Each row below holds a small network's activations on one input, seen along a few directions.
In each table, some parts of the input vary, and every possible input appears once, in random order.
A made-up example of a description, with smaller parts first: line(4) and (point or ring(11) or (values(3) and ring(8))).
Shared parts are said once, and a part with two or three values counts as separate values.

Other details of the inputs shift rows strongly along three fixed directions, in all tables alike. That doesn't count.

A family of inputs:
x1: [ 0.16  3.50  1.44 -0.61 -0.21  0.52  1.40 -0.12  2.40  6.89 -1.75 -0.58
 -2.05 -0.46]
x2: [ 3.24 -3.10  1.19  3.46  2.15 -0.31  1.80  0.86 -3.29 -4.79  1.21  0.18
  1.52 -0.83]
x3: [-4.79  0.56  3.12  2.17  0.02 -4.60  0.55  3.96 -3.61  1.66 -0.41 -0.53
 -1.71 -0.40]
x4: [-4.10 -1.25 -2.91 -1.05 -3.52  2.66 -2.15 -5.91  3.08  3.30  2.34 -2.06
  3.06  1.45]
x5: [ 0.84  3.47 -1.58 -2.89 -0.55  3.23 -4.34 -0.70  4.87 -1.42 -1.20  0.04
 -2.72 -2.11]
x6: [ 2.79  1.37  1.38 -1.91  1.67  1.47 -0.84 -0.61  1.34 -1.49 -1.97  2.42
 -0.68 -2.32]
x7: [-1.00 -2.91  2.24  3.68 -0.17 -3.05  3.76  1.40 -6.79  0.22  1.81  2.16
  1.87 -0.05]
x8: [-4.51 -6.88  0.64 -0.76 -0.29 -4.02  2.11 -0.62 -5.83  2.55  1.71 -1.82
  4.85  2.01]
x9: [ 1.94 -0.23 -0.15  3.79  0.58  0.38 -0.15  2.82 -1.10 -5.09  1.67 -1.26
 -1.74 -0.89]
x10: [-1.84 -4.38 -2.83 -4.35 -0.59 -0.35 -0.80 -5.20 -1.82 -0.38  0.18 -2.78
  5.18  0.74]
x11: [-0.84  0.35  3.76  5.75  1.61 -4.12  3.87  1.16 -3.03  2.15  0.11 -1.95
 -0.99 -0.71]
x12: [-0.16 -2.38 -3.59 -0.88 -0.96 -0.47 -0.36  2.01 -2.91 -3.32  2.19 -1.00
  1.15  1.83]
x13: [ 2.49  1.10 -2.38 -0.51 -0.44  5.34 -1.51 -3.49  4.43  0.48  1.36  2.17
 -1.36 -0.48]
x14: [ 1.95 -0.88 -0.79  0.01  2.53 -2.04  0.71  0.08 -1.33 -4.55  0.05  1.92
  0.13  0.12]
x15: [ 3.03 -0.57 -1.72 -0.61  1.61 -1.70  1.59  0.22 -2.20 -4.10 -0.49  1.20
  0.09  0.99]
x16: [-0.81 -0.37 -3.00 -1.98 -1.30 -0.73 -1.32  0.01 -1.61 -2.62  0.24 -2.31
  0.49  0.48]
x17: [-2.68  0.51 -3.14 -1.83 -2.99  4.99 -3.85 -3.68  3.45  1.64  2.61 -1.63
 -0.38 -0.45]
x18: [-4.53 -1.32 -1.63 -3.34 -2.52  1.69 -2.28 -3.98  4.21  5.49  0.75 -3.45
  2.71  1.90]
x19: [ 4.23 -0.48 -3.09 -0.68  0.21 -0.43  0.11  0.95 -0.92 -7.47 -0.22  1.87
  1.21  1.79]
x20: [ 3.32 -0.11 -1.53  1.71  0.22  3.25 -1.46 -1.52  3.72 -4.37  0.90 -0.83
  0.35  0.15]
x21: [ 2.59 -1.76  1.13 -0.61  2.76  0.68 -0.22  1.61 -1.08 -4.24 -0.54  3.73
  0.37 -0.80]
x22: [ 1.94  0.51 -0.07  1.33  0.99 -2.43  0.61  2.24 -1.06 -5.40 -0.66  2.29
  0.14  0.42]
x23: [ 3.57  2.26 -1.13 -1.86 -0.22  4.99 -2.79  3.32  4.12 -2.04 -0.07  1.96
 -4.22 -0.31]
x24: [-3.30  4.20  5.60  2.60 -0.23 -3.57  1.29  2.95  0.40  5.20 -3.10  0.78
 -2.31 -0.79]
x25: [-1.67  3.42  4.80  1.68  0.48 -2.18  3.07  2.59  0.39  8.51 -2.11 -0.05
 -3.63 -0.48]
x26: [ 2.39  5.84  1.91  0.75 -1.24  1.31  1.03  2.99  3.13  4.03 -2.69  1.28
 -3.00 -0.21]
x27: [ 2.77  3.44  2.88 -0.98 -0.01  2.35  1.09  1.41  1.65  5.07 -2.78  1.28
 -1.94 -1.94]
x28: [-7.02 -3.90 -0.56 -2.07  0.39 -2.87 -0.90 -4.74 -0.63  4.10  0.87 -3.02
  3.59  1.34]
Description of these inputs: line(4) and (values(2) or ring(5)).
Changing only the line(4) part turns x14 into x6. The same change can be made to x25. Which row results?
> x8
Which other rows agree with x23 in the line(4) part? List them by row number.
> x3, x5, x9, x12, x16, x17
Which other rows does x2 become when the values(2) part takes its other values? List them by row number.
> x7
Which other rows agree with x20 in the line(4) part? List them by row number.
> x4, x18, x19, x22, x24, x26
